These are the activations of a small neural network, seen along a few directions. Each row is one input.
In each table, some parts of the input vary, and every possible input appears once, in random order.
Descriptions start from the smaller parts, as in this example, which fits no table here: one of 4 places along a line, together with either a single point or one of 11 places around a ring or (one of 3 separate values, together with one of 8 places around a ring).
Shared parts are said once, and a part with two or three values counts as separate values.
In the rows, zero is written as 128.

Other details of the inputs vary at random and push rows far along two fixed directions, the same in every table; ignore that.

A family of inputs:
R1: [141 115 182  97 141 196 178 180 116 199 110  92 164]
R2: [114 134  76 146 106  72  72  92 128  54 148 136  94]
R3: [123 189 120 146  98  41 121  51  82 155 111 124  78]
R4: [148 151 152 128 131 150 159 125 100 188 104  86 137]
R5: [135  62 122 118 173 188 124 184 194  64 152 177 167]
R6: [135 155 166 114 149 149 161 153 125 178 105  96 136]
R7: [132 108 179 104 132 202 170 173 113 200 107  82 166]
R8: [119 122  85 155 134  83  88  81 150  65 144 178 102]
R9: [123 126  86 153 136  77  87  77 149  61 142 178  99]
R10: [109 130  93 142 127  69  96  93 150  72 149 185  91]
R11: [126 208 105 146  76  31 105  66  69 146 124  91  83]
R12: [148 206 110 145 106  31 132  49  81 156 110 134  73]
R13: [105 130  92 151 130  74  89  88 154  65 142 179  99]
R14: [ 88  30  82 128 118 163  65 166 181  10 184 167 142]
R15: [127 201 117 154 105  36 121  50  88 150 106 122  82]
R16: [130 128 154 123 115 159 155 133  99 189 112  91 140]
R17: [131 140 164 116 121 149 159 134  96 195 105  93 136]
R18: [104  36  95 140 151 172  87 153 198  32 166 196 155]
R19: [122 139 167 112 130 155 159 152 114 187 108  96 138]
R20: [116  45 123 123 159 196 113 173 182  69 152 171 167]
R21: [129  66 122 115 173 188 124 188 198  64 151 178 162]
R22: [136 144 165 110 131 149 167 148 108 191 110 100 138]
R23: [125  52 124 120 173 195 115 175 186  66 150 171 164]
R24: [152 163 161 113 136 136 172 141 105 192 105 100 134]
R25: [153 144 149 121 126 151 165 134 103 186 111 100 138]
R26: [117 137  81 147 104  76  74 100 130  59 152 139 110]
R27: [161 124 164 112 141 199 179 170 117 191 107  88 168]
R28: [151 126 160  97 122 198 164 194 107 176 113  54 167]
R29: [162 130 175 101 152 193 182 177 123 189 102  93 169]
R30: [132 131  89 143 133  71 101  86 146  68 146 188  98]
R31: [121 193 121 139 111  43 127  76 104 150 120 136  75]
R32: [154 215 107 153 103  28 129  41  83 153 103 125  76]
R33: [140 111 177 101 136 200 176 177 116 200 110  90 164]
R34: [144 120 161  94 118 197 165 198 106 180 120  58 163]
R35: [ 87  39 118 119 120 194  83 191 167  60 172 131 171]
R36: [128  49 117 120 160 194 121 179 187  73 158 178 164]
R37: [121 139  94 140 139  70 103 103 159  70 148 188  93]
R38: [144 161 163 119 143 139 160 134 108 184 100  91 136]
R39: [118 143 155 113  93 148 139 157  86 184 124  57 145]
R40: [105  37 122 124 147 198 110 174 182  77 157 169 163]
R41: [109  28  92 134 148 176  92 157 195  33 178 202 149]
R42: [149 126 180 103 156 195 174 173 121 190 101  85 167]
R43: [125 153 164 119 134 142 157 146 119 180 106  98 136]
R44: [107 125  77 141  88  71  80  98 122  66 160 141  91]
R45: [116 145 154 121  95 150 129 148  87 175 114  50 151]
R46: [130 196 112 157  96  38 119  41  82 153 105 119  81]
R47: [116  62 127 117 177 190 115 183 197  65 149 169 160]
R48: [128 146 166 116 125 143 159 138 102 193 106  92 136]
R49: [148 162 162 111 145 144 170 156 125 179 105 103 137]
R50: [141 112 179  98 139 200 178 180 113 201 111  93 163]
R51: [124 153 145 122 109 138 123 142  94 160 116  59 142]
R52: [131 127  85 147 127  74  98  83 146  69 147 186  98]
R53: [ 91  44 108 126 159 165  90 171 208  33 172 200 142]
R54: [113 115  87 150 117  80  93  85 143  76 151 182  98]
R55: [119 200 101 150  66  35 102  56  63 141 114  81  77]
R56: [115 112  81 160 118  89  87  77 142  67 147 173 106]
R57: [138 210 114 141 113  33 132  65  96 151 111 135  74]
R58: [149 207 105 155 103  36 129  47  86 154 106 127  80]
R59: [137 134  84 149 134  72  99  82 146  63 142 187 100]
R60: [138 144 163 120 130 150 159 135 105 185 101  93 145]
Description of these inputs: one of 6 places around a ring, together with either one of 2 separate values or one of 8 places along a line.
Q: The inputs of R13 and R57 match in every part but the place on the ring of 6. If R20 is changed in the same way as R13 into R57, which row does it become?
A: R12
Q: The inputs of R22 and R5 match in every part but the place on the ring of 6. If R39 is changed in the same way as R22 into R5, which row does it become?
A: R26
Q: Which other rows does R40 become when the place on the line of 8 takes its other values? List them by row number.
A: R3, R7, R16, R17, R19, R48, R53
Q: Which other rows does R11 become when the choice among 2 separate values takes its other values? List them by row number.
A: R34
Q: Which other rows does R52 become when the place on the ring of 6 takes its other values? List them by row number.
A: R7, R9, R32, R33, R46
Q: Which other rows does R55 become when the choice among 2 separate values takes its other values? List them by row number.
A: R45
Q: Which other rows agree with R4 in the place on the ring of 6? List them by row number.
A: R2, R6, R8, R9, R23, R38, R42, R47, R51

A family of inputs:
R61: [104 127  84 137 147  87  81 140 181  18 166 190 110]
R62: [158 164 140 109 135 132 150 153 125 136 119  93 132]
R63: [113  82 108 148 147 129 119 108 188  73 148 212 128]
R64: [ 67   7 178  69 129 219 145 198 142 142 153 144 129]
R65: [174 111 147  90 160 200 151 199 143 128 122  95 163]
R66: [130  81  81 153 153  98 101  71 170  53 148 215 115]
R67: [142  53  88 144 166 150  98 103 186  46 155 222 129]
R68: [117 216 142 152 112  46 144  54  87 218  98 136  84]
R69: [ 86 104 118 135  95 136  86 124 117 106 114  95 136]
R70: [162 213 109 126 118  44 130  78  86 136 109  95  83]
R71: [110 162  96 164  72  75  97  70  84 133 115  77  92]
R72: [132 207 167 142 120  85 184  81  75 240  81 108 109]
R73: [126 169 152 106 137 123 141 169 136 149 121 102 128]
R74: [127  97 158 110  96 240 167 201  96 208 126  29 175]
R75: [113 206 108 167 106   5 116  22 102 160 110 170  61]
R76: [160 151 179 124 136 167 195 125  98 226  87  99 145]
R77: [120 148 156 100 150 154 140 194 153 148 133 105 149]
R78: [123 144  93 133 132  78  95 124 168  41 153 167 103]
R79: [140  96 158 105  80 202 140 189  89 176 137  75 210]
R80: [132 145 117 138  59 118 127 117  67 179 144  68 131]
R81: [156 106  81 121 161 129  93 141 153  28 148 160 123]
R82: [ 75  45 178 117 152 226  94 191 146 106 142  82 192]
R83: [143 130 154 139 140 130 168 114 119 182 104 137 133]
R84: [139 153 103 132 135  78 113 130 143  78 138 141 108]
R85: [152  80 105 139 164 152 127 104 145  91 127 182 132]
Q: Describe the family of inputs behind these rows.
A: either a single point or one of 6 places along a line or (one of 2 separate values, together with one of 9 places along a line)
Q: Start at R79 and move only the place on the line of 6, one step at a time. The first step leads to R80. Which rows follow, in order?
A: R74, R71, R69, R82
Q: Which other rows does R65 become when the choice among 2 separate values takes its other values? List them by row number.
A: R67
